A small network was shown many inputs. Here are its activations along a few directions, one row for each input.
In each table, some parts of the input vary, and every possible input appears once, in random order.
A made-up example of a description, with smaller parts first: ring(8) and (point or line(9) or (values(3) and line(4))).
Shared parts are said once, and a part with two or three values counts as separate values.
In the rows, 128 means zero.

A family of inputs:
row 1: [ 53 216 211 138 105 123 131 121 115 126 227  74 131]
row 2: [120 116 117 102 161  67  69 108 164  90 144  80 217]
row 3: [171 217 115 167 109 101 142  88 130 105 127 157  48]
row 4: [ 87 110 166 143 218 163 171 133  56  96 149 136 116]
row 5: [146  26  98 145 107 120 175 202  63 151 102 162  79]
row 6: [171 220 111 192 109 109 123  85 130 116 126 151  49]
row 7: [137  95 121  76 137 137  47  86 189 108 160 107 239]
row 8: [188  85  70 113  67  93 158 144 154 186  34 176  21]
row 9: [169 231 118 165 102 147 149  92 143 113 100 158  69]
row 10: [126 119 119  58 170  85 102 115 172  74 136  81 224]
row 11: [140  95 127  85 144 109  37  92 182 112 168 105 227]
row 12: [122 127 124  75 155 106  97 114 174  86 119  85 238]
row 13: [ 51 227 217 113  98 159 155 127 126 123 203  79 151]
row 14: [144  38  98 144 101 168 182 209  77 160  75 163 100]
row 15: [117 128 116 106 161  87  67 113 165 106 133  86 230]
row 16: [143  84 127  81 144  89  40  87 181  96 179  99 214]
row 17: [184  97  65 142  67 121 138 148 157 213  22 177  35]
row 18: [ 55 219 212  96 112 139 159 127 123 111 219  76 138]
row 19: [137  38  87 165 100 176 165 202  77 175  82 166 104]
row 20: [148  86 129  39 153 107  73  94 190  80 171  99 221]
row 21: [163 230 106 186 102 155 132  86 142 128 108 161  74]
row 22: [114 128 111  96 154 115  77 107 172 103 125  89 242]
row 23: [145  29  93 169 107 129 157 200  64 163 101 156  80]
row 24: [ 83 117 170 160 204 185 167 133  60 108 133 139 129]
row 25: [ 54 213 215 115 105 114 148 124 115 114 227  80 131]
row 26: [142  39  92 173 106 148 156 206  68 179  90 162  93]
row 27: [187  88  65 137  67 102 139 142 154 198  33 170  22]
row 28: [ 45 226 207 132  97 167 138 120 125 138 209  82 155]
row 29: [148  30  94 127 115 147 186 208  72 148  91 159  86]
row 30: [173 224 113 148 116 127 153  92 138 101 117 154  55]
row 31: [ 84 108 165 186 210 146 142 126  49 111 159 133 108]
row 32: [145  95 134  55 138 129  67  93 191  92 154 103 235]
row 33: [ 78 118 158 180 203 193 150 127  61 123 141 142 133]
row 34: [178  97  60 134  61 147 147 145 167 208  14 180  46]
row 35: [ 82 118 164 190 209 165 141 132  53 127 149 139 122]
row 36: [168 230 111 196 109 128 123  90 134 132 115 157  62]
row 37: [122 113 123  78 161  58  90 111 165  77 146  85 216]
row 38: [145  80 132  58 145  80  61  90 182  84 181 104 214]
row 39: [185  98  71 113  61 139 164 152 168 193   7 178  41]
row 40: [ 49 226 211 142 104 141 130 126 118 141 216  79 144]
row 41: [190  90  66  95  75 118 168 151 163 181  24 174  27]
row 42: [ 85 105 170 162 210 138 160 129  48 100 159 139 108]
Q: Changing only one part turns row 19 into row 29. The same change can be made to row 7. Which row results?
A: row 20
Q: What do these inputs look like to the network?
A: ring(6) and (values(2) or ring(5))
Q: List by row number the other rows that have the ring(6) part in common with row 9.
A: row 12, row 13, row 14, row 24, row 32, row 39
Q: Which other rows does row 20 become when the values(2) part takes its other values? List them by row number.
A: row 10
Q: Which other rows does row 15 become when the values(2) part takes its other values? List them by row number.
A: row 11
Q: Which other rows does row 41 become when the ring(5) part takes its other values? List them by row number.
A: row 4, row 18, row 29, row 30

A family of inputs:
row 43: [154 177 112 140  62 133 161 133 146 166  87 152  45]
row 44: [130  80 122  72 139  96  67 115 174 105 156  94 225]
row 45: [ 83 212 182 159 147 141 122  99 110 105 195 103 144]
row 46: [132 166 128 194 108 158 168 139  86 159 109 164  37]
row 47: [ 84  80 157 107 185 146 114 139 105 100 167  99 216]
row 48: [151 169 121  89 138  94  75  70 195  90 140 106 182]
row 49: [178  37  67 109  98 107 114 158 149 160  67 151 121]
row 50: [120  93 130 164 137 146 182 170  62 147 112 157  61]
row 51: [199 126  64 126  98 107 123 113 169 144  53 165  78]
row 52: [129  36 103 143 146 158 160 178  82 155  79 158 111]
row 53: [ 72 137 183 129 176 131 136 130  86  91 198  96 167]
row 54: [104 223 167 104 103 119 114  92 171 114 173  91 150]
Q: Changing only one part turns row 49 into row 46. The same change can be made to row 44. Which row results?
A: row 45
Q: What do these inputs look like to the network?
A: values(2) and ring(6)
Q: Which other rows does row 48 become when the values(2) part takes its other values? List them by row number.
A: row 51

A family of inputs:
row 55: [130 171 140 175  69 123 153 139 106 175 134 148  21]
row 56: [ 87 176 179  66 118 156  94  97 176  95 213  75 226]
row 57: [100 161 192  88 202 124  91  72 134  46 235  88 208]
row 58: [166  46  82  68 146  79 121 136 151 123  94 133 114]
row 59: [ 54 188 171  96 152 145  86 104 166 115 187  56 242]
row 60: [139 184 119 180  88 115 173 153  90 146 138 143  30]
row 61: [155  41  93 166 121 149 107 148 111 166  87 168 121]
row 62: [103 108 150 162 166 163 203 151  52 133 105 164  58]
row 63: [134 184 128 177 136 129 166 123  89 141 142 157  11]
row 64: [160  37  97  71  79  72 112 153 171 161  91 129 125]
row 65: [163  51  78 165 193 156 117 129  88 129  91 172 112]
row 66: [ 98  95 162 162  98 157 189 171  74 166  99 155  66]
row 67: [167  54  70 170 141 141 124 162  92 135  88 160 129]
row 68: [131 197 121 154  67 159 165 150 123 187 120 141  33]
row 69: [ 99 123 143 143  96 193 200 184  90 179  86 146  76]
row 70: [176 147 104 146  91 111 110  87 170 139  65 161  97]
row 71: [ 68 174 183 119 237 112  82  79 124  66 208  69 225]
row 72: [171  50  74  74  99  65 127 168 154 129  92 121 132]
row 73: [155  71  75 145 118 186 120 161 128 178  75 161 131]
row 74: [161  66  79  53  76 107 123 164 186 173  79 123 135]
row 75: [ 54 161 193 116 157 105  74  93 145 104 203  64 232]
row 76: [109 109 140 167 117 149 209 185  55 137 102 149  74]
row 77: [100 166 180  90 148 107  97 104 136  50 230  78 225]
row 78: [183 159  91 148 162 118 120  72 152 100  70 168  88]
row 79: [ 88 148 201  85 123 117  82  86 155  85 229  83 216]
row 80: [188 160  82 152 113 104 127 102 154 107  67 155 106]
row 81: [ 68 179 172 120 182  95  89 111 125  69 203  60 242]
row 82: [177 176  87 126  88 147 121  99 187 150  52 155 108]
Q: Changing only one part turns row 55 into row 68. The same change can be made to row 70. Which row results?
A: row 82
Q: What do these inputs look like to the network?
A: line(4) and (values(2) or ring(5))
Q: Which other rows does row 60 become when the ring(5) part takes its other values? List them by row number.
A: row 67, row 72, row 76, row 80
Q: Which other rows does row 71 become when the values(2) part takes its other values? List them by row number.
A: row 57

A family of inputs:
row 83: [ 78 219 183 181 158 171 146 106  88 110 179 119 121]
row 84: [179 158  84 136 127 127 120  93 164 128  68 158  98]
row 85: [185 144  91 119 116  88 131 104 158 116  88 151  76]
row 86: [ 94 102 151  86 161 146 107 126 141 107 151  96 221]
row 87: [130 156 128 105 106 125  71  97 187 128 147 102 192]
row 88: [145  59  94 164 169 151 119 139  96 133  91 158 136]
row 89: [134 144 132  89  97  82  84 108 179 117 164  96 170]
row 90: [130 115 113 149  71 171 171 175 114 194  74 155  70]
row 91: [133 101 117 132  61 133 182 183 108 183  95 150  45]
row 92: [ 97  89 153  70 155 103 118 138 133  96 169  87 197]
row 93: [151  45  99 144 163 111 130 151  88 122 112 152 113]
row 94: [ 80 204 191 163 151 128 157 116  80 101 198 112  95]
Q: Changing only one part turns row 83 into row 94. The same change can be made to row 88. Which row results?
A: row 93
Q: What do these inputs look like to the network?
A: values(2) and (point or ring(5))
Q: Which other rows does row 91 become when the values(2) part takes its other values? List them by row number.
A: row 90
Q: Which other rows does row 87 become when the values(2) part takes its other values? List them by row number.
A: row 89
